Each row below holds a small network's activations on one input, seen along a few directions.
In each table, some parts of the input vary, and every possible input appears once, in random order.
Descriptions start from the smaller parts, as in this example, which fits no table here: one of 5 places around a ring, together with either a single point or one of 9 places along a line or (one of 2 separate values, together with one of 6 places along a line).
Shared parts are said once, and a part with two or three values counts as separate values.
(in the rows, 128 means zero)

Other details of the inputs vary at random and push rows far along two fixed directions, the same in every table; ignore that.

A family of inputs:
x1: [205 160 117  85  98 151 124 134 107 143 147 145 106 112  90 143]
x2: [113 102 126 145 126 106 126 116 133 118 128 103 139 123 141 114]
x3: [145 160 129 129 143 156 151 153 117 130 145 175 105 156 110 168]
x4: [144 160 131 106 125 153 139 132 122 135 129 171 120 132 105 157]
x5: [122  90 122 146 122  98 112 113 133 118 133  76 138 114 149 101]
x6: [ 90 100 127 149 148 111 130 121 134 121 106 116 152 138 146 125]
x7: [109  93 129 141 143 116 112 118 147 117 107  99 139 110 152  88]
x8: [159 125 129 112 108 129 102 128 132 137 133 104 113  94 131  78]
x9: [156 116 111 116 115 118 125 123 111 133 129 113 133 124 120 131]
x10: [195 162 121 104 107 147 119 157 112 141 160 132  82 123 104 121]
x11: [ 98 159 146 122 135 148 133 133 140 135 122 165 122 132 126 133]
x12: [116 131 139 128 129 131 117 128 143 130 118 124 124 112 136  94]
x13: [ 90  91 131 158 135 101 119 114 143 114 124  86 150 124 157 109]
x14: [214  88 105 108  96 106  76 121 124 128 140  36 120  70 136  58]
x15: [113 118 138 130 131 126 110 125 146 129 117 111 125 108 144  84]
x16: [ 55 110 147 157 166 130 133 121 156 116  96 142 150 137 157 120]
x17: [ 72 142 153 139 146 141 126 130 151 129 115 146 135 133 145 122]
x18: [152 155 127 106 121 149 141 130 121 133 129 165 119 127 103 147]
x19: [ 72 150 143 143 142 135 161 124 131 125 126 181 140 162 121 181]
x20: [ 68 140 138 145 155 134 153 129 131 127 110 167 153 164 129 179]
x21: [149 127 116 116 118 124 128 126 113 134 128 124 133 132 116 148]
x22: [122 126 121 127 132 124 140 125 119 128 119 136 139 139 122 147]
x23: [151 163 135 103 111 149 123 135 126 142 138 148 109 117 111 125]
x24: [100  76 124 178 148  92 119 128 140 104 133  68 135 140 173  99]
x25: [136 141 119 138 142 136 156 149 109 129 140 151 122 168 119 174]
x26: [ 89 125 130 137 145 124 139 125 129 126 110 145 147 150 132 158]
x27: [158 142 121 114 103 128 140 123 110 132 148 141 121 130 106 150]
x28: [191 132 110 104  91 120 128 122 105 133 154 112 115 113 104 128]
Description of these inputs: one of 4 places along a line, together with either a single point or one of 6 places along a line.
Changing only the place on the line of 4 turns x18 into x22. The same change can be made to x4. Which row results? -> x26

A family of inputs:
x29: [ 85 178 154 113 141 166 143 132 143 135 110 205 129 142 110 159]
x30: [ 29 115 151 177 176 124 144 126 160 115  98 146 154 166 170 135]
x31: [ 91 166 132 135 140 144 180 127 118 124 129 205 138 176  96 216]
x32: [212 138 100 102 101 129 141 137  95 135 161 134 105 134  90 163]
x33: [161 109 124 133 126 115  93 137 136 128 131  73 109  96 150  68]
x34: [157 147 137  92 109 151  98 122 147 139 125 122 112  73 123  73]
x35: [177 141 113 100 107 129 143 122 102 133 141 144 131 128  98 165]
x36: [ 51  52 133 175 166  84  94 104 167 100  85  58 165 107 194  59]
x37: [196 176 115  89 102 159 148 147  90 148 159 180  99 142  79 178]
x38: [199 159  99 104  93 130 165 139  77 138 170 154 111 162  76 209]
x39: [224 131  87 111  82 102 133 128  83 131 168  90 115 128  99 152]
x40: [ 15 131 142 193 184 120 186 136 131 110 118 182 157 214 147 218]
x41: [130 107 138 129 123 129  78 129 151 126 120  66 116  80 159  30]
x42: [154  57 104 148 105  70 100 104 119 114 138  30 149 111 154  96]
x43: [150  76 123 127 115 102  73 116 151 129 117  40 128  72 161  28]
x44: [ 52  97 150 149 169 131 119 125 163 126  87 122 156 124 165  97]
x45: [185 189 140  71  94 174 123 138 120 153 142 181  90 102  83 119]
x46: [ 82 111 152 141 156 132  96 129 161 121 107 102 129  95 160  62]
x47: [203 139 111  91  87 126 117 128 105 144 150 118 110 109 102 122]
x48: [  8 142 152 181 186 141 187 132 141 112 105 209 158 201 143 211]
Describe the family of inputs behind these rows. -> one of 4 places along a line, together with one of 5 places along a line
Changing only the place on the line of 4 turns x37 into x30. The same change can be made to x32. Which row results? -> x48
Which other rows does x45 become when the place on the line of 4 takes its other values? List them by row number. -> x34, x41, x46
Start at x42 and move only the place on the line of 4, one step at a time. The first step leads to x39. Which rows follow, in order? -> x38, x40
